Each row below holds a small network's activations on one input, seen along a few directions.
Each table varies a few parts of the input and shows all the possible inputs, shuffled.
A made-up example of a description, with smaller parts first: one of 3 separate values, together with either a single point or one of 9 places along a line or (one of 6 places along a line, together with one of 8 places around a ring).
Shared parts are said once, and a part with two or three values counts as separate values.

Other details of the inputs vary at random and push rows far along two fixed directions, the same in every table; ignore that.

Table:
x1:  39 -18 -28 -17 -54 -77  31 -27  22 -17 -76
x2: -47   3  32  20  80  49 -63 -18 -31  11  43
x3:  14 -16 -13 -11  -5 -24  17  -4 -26 -11 -10
x4: -37  26 -14  23 -40  21   8   8  44  19  -7
x5: -76  15 -48  11 -26  20 -15  40  35  41  -4
x6:   8  12   7   7 -67 -22  42  -8  36 -13 -18
x7:  25 -16 -17 -13 -61 -59  57  -3  -4 -18 -46
x8: -24  17  34  18  60  65 -41  10 -10  26  52
x9: -57  13  -3  13 -36  28   7  33  37  51  -5
x10:  41 -14   0 -10  38  -9   0 -25 -45 -35  12
x11:   1   1 -19  -3  47  16 -33   3 -25 -12  21
x12:  22   6 -46  -3 -38 -28  14  10  39  -7 -39
x13:  42 -30  40 -16  16 -26  25 -23 -61 -45  19
x14:  23  -1 -20  -8  11   0 -13  19  20   6 -12
x15: -33   5 -28   0  23  11 -52   8  13  16 -13
x16: -58  17  19  11 -48  25  15  28  37  42  10
x17:  69 -13   8  -8  37 -12   0 -28 -35 -39   6
x18:  20  -4  15   0  39   3  -3 -22 -44 -28  24
x19:  55 -26   1 -24  -5 -30  25  -2 -19  -9 -23
x20:  -1  -7 -21 -10  14   8 -16  29   7  20  -4
x21:  -6   4  34   5  25  19  -2 -18 -31 -23  43
x22:  31   0  38  -6 -16 -10  24  -7   7 -12   3
x23:  31   3  18  -4  51  19 -20  -3 -18   3  25
x24: -82  21  12  26 -43  13  -6   0  50  33   0
Description of these inputs: one of 4 places along a line, together with either a single point or one of 5 places around a ring.
Question: The inputs of x12 and x4 match in every part but the place on the line of 4. If x11 is changed in the same way as x12 into x4, which row does it become?
Answer: x18
Question: Change only the place on the ring of 5 in x10. List by row number the other rows that result.
Answer: x3, x17, x19, x23
Question: Which other rows agree with x6 in the place on the line of 4? List them by row number.
Answer: x13, x16, x21, x22, x24

Table:
x25: -51  23  10  26  24  48 -32   2  15  42  23
x26: -45  22   6  20  14  58 -18  28   9  32  40
x27: -54  11  25  13  12  49 -23  27  11  36  38
x28: -12  13  -6   1 -72 -23  27   9  59  12 -33
x29:   7   7 -36   0 -76 -41  49  -3  35 -12 -48
x30:  77 -26  20 -19  47 -16  15 -17 -61 -26   8
x31:  55 -26  33 -18  38 -27  -5 -34 -47 -51  14
x32: -16   3 -64  -7 -79 -49  23  20  58   6 -69
x33:  37  -2  -2  -2   9  -7  16 -12 -12  -3 -11
x34:   5 -22  12 -11  -2 -21  15  -6 -28  -3  -5
x35:  14  -6 -62 -17 -72 -68  34   8  40  -9 -79
x36: -21  13 -41   8 -70 -27  40   1  37  16 -46
x37:  65 -23 -20 -25  16 -31  -3  -1  -9 -18 -33
x38: -11  -3 -16  -2  64  35 -53  18 -11  32  12
x39: -72  12  11  21  18  38 -33   1   2  36  24
x40: -60  26  -9  26  18  50 -25   7   3  22  33
x41: -38  25  -2  21 -29  20  -3   8  48  25  -5
x42:  73 -35  43 -26  39 -23  12 -16 -55 -33   9
x43: -65  22   3  27  17  44 -35  -3   9  22  28
x44:  28 -10  27  -5  -2 -15   6 -13   1 -15  -9
x45: -33  25 -10  10 -31  25   9  30  36  24  13
x46: -27   4 -18  -1  54  30 -53  13 -12  -2  32
x47:  -6   3 -24   3 -61 -42  33 -15  30   4 -51
x48:  17 -17 -10 -18 -74 -61  53   3  17 -13 -47
x49: -31  -1  28   5  34  36 -20  13 -14  33  32
x50:  63 -24 -19 -25  15 -29  -6   3  -4 -21 -30
x51: -71   8  15  14  11  41 -24  19  -3  31  37
x52:  69 -29  14 -20  41 -24  16 -23 -72 -50  12
x53:  29  -3 -46 -21 -60 -47  23  22  54   0 -60
x54: -70  14  15  21  14  41 -35   2   6  25  28
x55: -54  18  24  20  17  48 -33   9  18  35  27
x56:  22 -10  -3  -6  -8 -14  23  -2 -25 -26   2
x57:  44 -17  17 -13  40  -3   1 -12 -55 -44  34
x58: -52  15  23  11  10  48 -24  28  15  32  44
x59:  -8  17 -18   9 -72 -23  31   0  58  16 -46
x60:  67 -29  38 -17  47 -23  -1 -33 -48 -26  -1
x61: -44   5  24  14  31  32 -35  -6 -10   6  33
x62:  23  11 -25  -1 -70 -32  48   5  45  -1 -46
x63: -15  23  11  13  35  48 -24   8   2   9  44
x64:  48 -11  14  -8  45  -3  -5 -25 -48 -48  29
x65: -37  29  -2  17 -27  21  -6  10  49  22   5
x66:  -1  -1 -34  -5 -67 -39  51   7  17   6 -44
x67: -35  22 -13  12 -32  24  13  28  32  32   1
x68: -15  19  10  16  39  48 -22   4  -6  15  34
x69:  54 -32  34 -25  34 -26   6 -18 -57 -46  22
x70:  65 -38  -6 -25  79 -27 -25 -24 -73 -39  -4
x71:  65 -25  25 -11  44 -28  -2 -44 -53 -55   6
x72:  15   0   6   0  -1 -15   0 -22  -4 -29   4
Question: The inputs of x41 and x65 match in every part but one. If x62 is changed in the same way as x41 into x65, which row does it become?
Answer: x63
Question: What is each input in this table made of?
Answer: one of 2 separate values, together with one of 4 places along a line, together with either a single point or one of 5 places around a ring
Question: Change only the place on the ring of 5 in x25. List by row number the other rows that result.
Answer: x30, x33, x49, x60
Question: Change only the choice among 2 separate values in x37. List by row number the other rows that result.
Answer: x35
Question: Start at x64 and move only the place on the ring of 5, one step at a time. The first step leads to x57. Which rows follow, in order?
Answer: x69, x31, x72
Question: Which other rows agree with x32 in the place on the line of 4 and the choice among 2 separate values? List them by row number.
Answer: x29, x48, x56, x61, x71
Question: Start at x60 and move only the place on the line of 4, one step at a time. The first step leads to x55. Which rows follow, in order?
Answer: x44, x28
